These are the activations of a small neural network, seen along a few directions. Each row is one input.
Each table varies a few parts of the input and shows all the possible inputs, shuffled.
Descriptions start from the smaller parts, as in this example, which fits no table here: one of 6 places along a line, together with either a single point or one of 9 places around a ring or (one of 2 separate values, together with one of 8 places around a ring).
Shared parts are said once, and a part with two or three values counts as separate values.
(in the rows, 128 means zero)

Rows:
x1: [140 151 182 124  98 136 106 142 146 146 118 106 132 102 149 119 138]
x2: [135 149 110 146 168  95 156 119  87 124 149 158 132 150 118 168 108]
x3: [125 113 143 115 101 131 117 153 147 127 123 127 126 118 148 112 146]
x4: [ 95  68  53 128 165 128 145 115 120 121 173 158 138 171 122 121 150]
x5: [146 150 192 125  88 140  99 142 146 152 102 106 117  95 137 114 131]
x6: [144 147 171 123 105 131 108 141 150 135 103 102 131 104 133 112 143]
x7: [125 148  86 123 167 110 167 112  85 108 120 154 124 157 117 157 108]
x8: [131 119 114 116 108 139 132 146 157 111 105 117 119 116 128 102 155]
x9: [142 127 162 131  94 133 115 151 148 146 124 111 131 113 145 126 132]
x10: [120 107 107 123 109 127 128 144 150 116 106 115 124 116 136 100 161]
x11: [138 118 150 134 100 128 119 153 151 138 142 122 132 109 147 116 146]
x12: [148 145 187 131  92 144 106 149 149 145 102  99 128  92 134 122 121]
x13: [127 106 143 141 102 117 113 152 144 143 144 121 137 109 155 114 151]
x14: [150 153 166 119  95 144 109 139 148 135  76  92 113  93 122 103 136]
x15: [140 146 143 111 106 146 121 139 158 116  81 100 122 109 118 106 144]
x16: [100 142  79 157 220 106 150  45  53 137 216 200 137 189 108 196  54]
x17: [133 128 147 117 100 137 121 139 147 124 107 108 120 125 140 110 149]
x18: [145 155 179 117  96 138 104 151 147 143  82  96 121  93 125 112 127]
x19: [116 106 136 129 110 119 117 155 150 134 129 126 130 117 151 104 153]
x20: [138 148  96 133 163 101 154 108  76 112 137 150 128 151 120 166 115]
x21: [137 132 157 124 101 129 119 149 145 137 112 104 130 116 141 121 139]
x22: [126 112 133 116 104 136 128 151 148 119 112 121 126 125 142  99 146]
x23: [100 140  40 134 226 108 164  34  53 105 186 188 127 192  84 189  64]
x24: [ 97  64  77 141 164 121 136 125 124 136 196 168 143 163 131 132 140]
x25: [142 147 157 119  95 151 126 141 156 124  64  93 115 101 106 103 126]
x26: [122 106 121 130 108 125 128 153 150 118 121 118 130 116 138 104 153]
x27: [146 148 180 127 102 137 105 142 150 138  92  93 122  93 129 112 135]
x28: [ 97  64  62 125 159 132 140 129 118 123 180 163 141 167 128 128 135]
x29: [ 93  64  89 138 154 128 129 128 114 148 203 170 148 164 150 134 132]
x30: [101 143  69 154 228 101 160  47  58 122 209 196 135 188  91 197  54]
x31: [135 127 129 114 102 140 125 142 156 114  94 107 117 125 122 110 149]
x32: [145 150 167 121 101 147 115 144 152 124  84  90 120  97 122 109 133]
x33: [140 146 155 110  96 153 116 137 146 115  67  87 117 100 119 112 134]
x34: [146 145 159 122 102 140 117 133 147 125  94  95 127 105 131 108 144]
x35: [106 142  50 142 226 106 160  37  50 115 195 188 130 186  93 191  58]
x36: [139 147 117 149 156 104 152 119  80 135 157 158 136 143 131 179  97]
Question: Changing only one part turns x34 into x1. The same change can be made to x22. Which row results?
Answer: x11
Question: What do these inputs look like to the network?
Answer: one of 4 places along a line, together with either one of 3 separate values or one of 6 places along a line
Question: Which other rows agree with x30 in the place on the line of 4? List them by row number.
Answer: x2, x3, x6, x18, x19, x21, x24, x27
Question: Which other rows does x7 become when the choice among 3 separate values takes its other values? List them by row number.
Answer: x4, x23

Rows:
x37: [156 207 178 127 142 120 129  96  84 127  93 125 119 113 108 165  71]
x38: [159 209 181 137 147 111 125 114  97 153 120 121 131 108 105 182  60]
x39: [134 106 178 114  65 149  87 170 186 136 109  97 128  89 155  73 181]
x40: [ 85  84  55 145 186 120 160  96 111 122 196 174 137 181 124 134 126]
x41: [150 209 148 121 138 130 146  91 101  99  61 115 108 112  79 154  76]
x42: [ 89  52  81 125 142 120 128 150 137 140 192 153 147 157 156  99 170]
x43: [155 145 167 108  73 159 113 149 172 113  41  66 107  84 113  96 147]
x44: [ 85  51  52 120 138 133 143 145 148 110 157 142 139 157 129  93 170]
x45: [168 193 196 129 108 133 109 129 122 136  68  90 124  89 123 137 108]
x46: [135 102 153  99  67 159 113 175 186 111  63  92 111  98 137  58 199]
x47: [161 155 215 131  60 136  93 173 164 153  96  81 125  81 147 114 143]
x48: [154 155 180 119  82 143 114 148 162 130  53  73 111  85 130 100 155]
x49: [100  73  67 139 177 114 149 110  96 122 207 179 146 173 144 147 132]
x50: [120 120  74 140 188 109 151  85  73 133 182 178 134 162 119 173  87]
x51: [113 128  65 148 176 105 165  76  83 114 167 174 129 164 108 168  91]
x52: [165 197 166 119 106 141 132 130 144 112  39  79 108  89  93 120 114]
x53: [104  64 121 135  97 127 106 177 174 141 155 123 146 114 168  85 174]
x54: [129 174 108 133 189 111 154  69  73 116 127 156 113 161  91 173  66]
x55: [132 178 114 140 189 108 146  77  77 131 158 157 122 142 100 180  53]
x56: [151 203 153 122 147 129 133  78  99 118  81 113 117 118  91 167  66]
x57: [ 93  54  99 135 122 128 115 157 135 153 210 151 159 152 166 121 157]
x58: [103  53  99 109  97 147 114 169 190 114 116 113 127 131 142  66 189]
x59: [106  64 101 116 103 135 116 167 177 132 130 118 132 127 166  78 196]
x60: [ 96  78  31 131 175 120 171 111 116  99 178 166 134 173 120 135 136]
x61: [133 106 158 112  75 148 109 168 181 132  81  92 122  99 149  70 187]
x62: [ 79  62  63 125 145 126 139 136 149 129 182 146 140 158 144  94 173]
x63: [164 195 180 122 103 142 115 111 137 123  55  81 117  94 113 133 109]
x64: [107  66 143 130  81 134  89 184 175 151 169 127 145 119 182  96 187]
x65: [ 97  77  87 152 179 108 143 124 107 148 230 180 155 170 137 158 121]
x66: [142 107 187 123  60 140  90 195 174 153 117 103 136  89 169  93 188]
x67: [141 176 142 141 167 108 140  93  61 138 160 164 127 151 122 193  63]
x68: [113 119  53 134 182 123 164  80  76 104 139 172 121 174  95 160  94]
x69: [134 171  98 127 165 123 159  73  82  92 111 150 110 159  83 166  63]
x70: [174 198 218 136  90 125 107 149 121 149  83  96 127  92 136 143 113]
x71: [162 153 196 119  70 137 101 158 168 136  83  77 118  76 137 101 146]
x72: [120 122 102 143 175 107 140  94  69 141 196 184 139 165 128 183  98]
Question: What do these inputs look like to the network?
Answer: one of 4 places along a line, together with one of 9 places around a ring
Question: Changing only the place on the line of 4 turns x41 into x56. The same change can be made to x58. Which row results?
Answer: x59
Question: A walk changes only the place on the line of 4. It starts at x52 and steps to x63. List the rest of the walk in order.
Answer: x45, x70
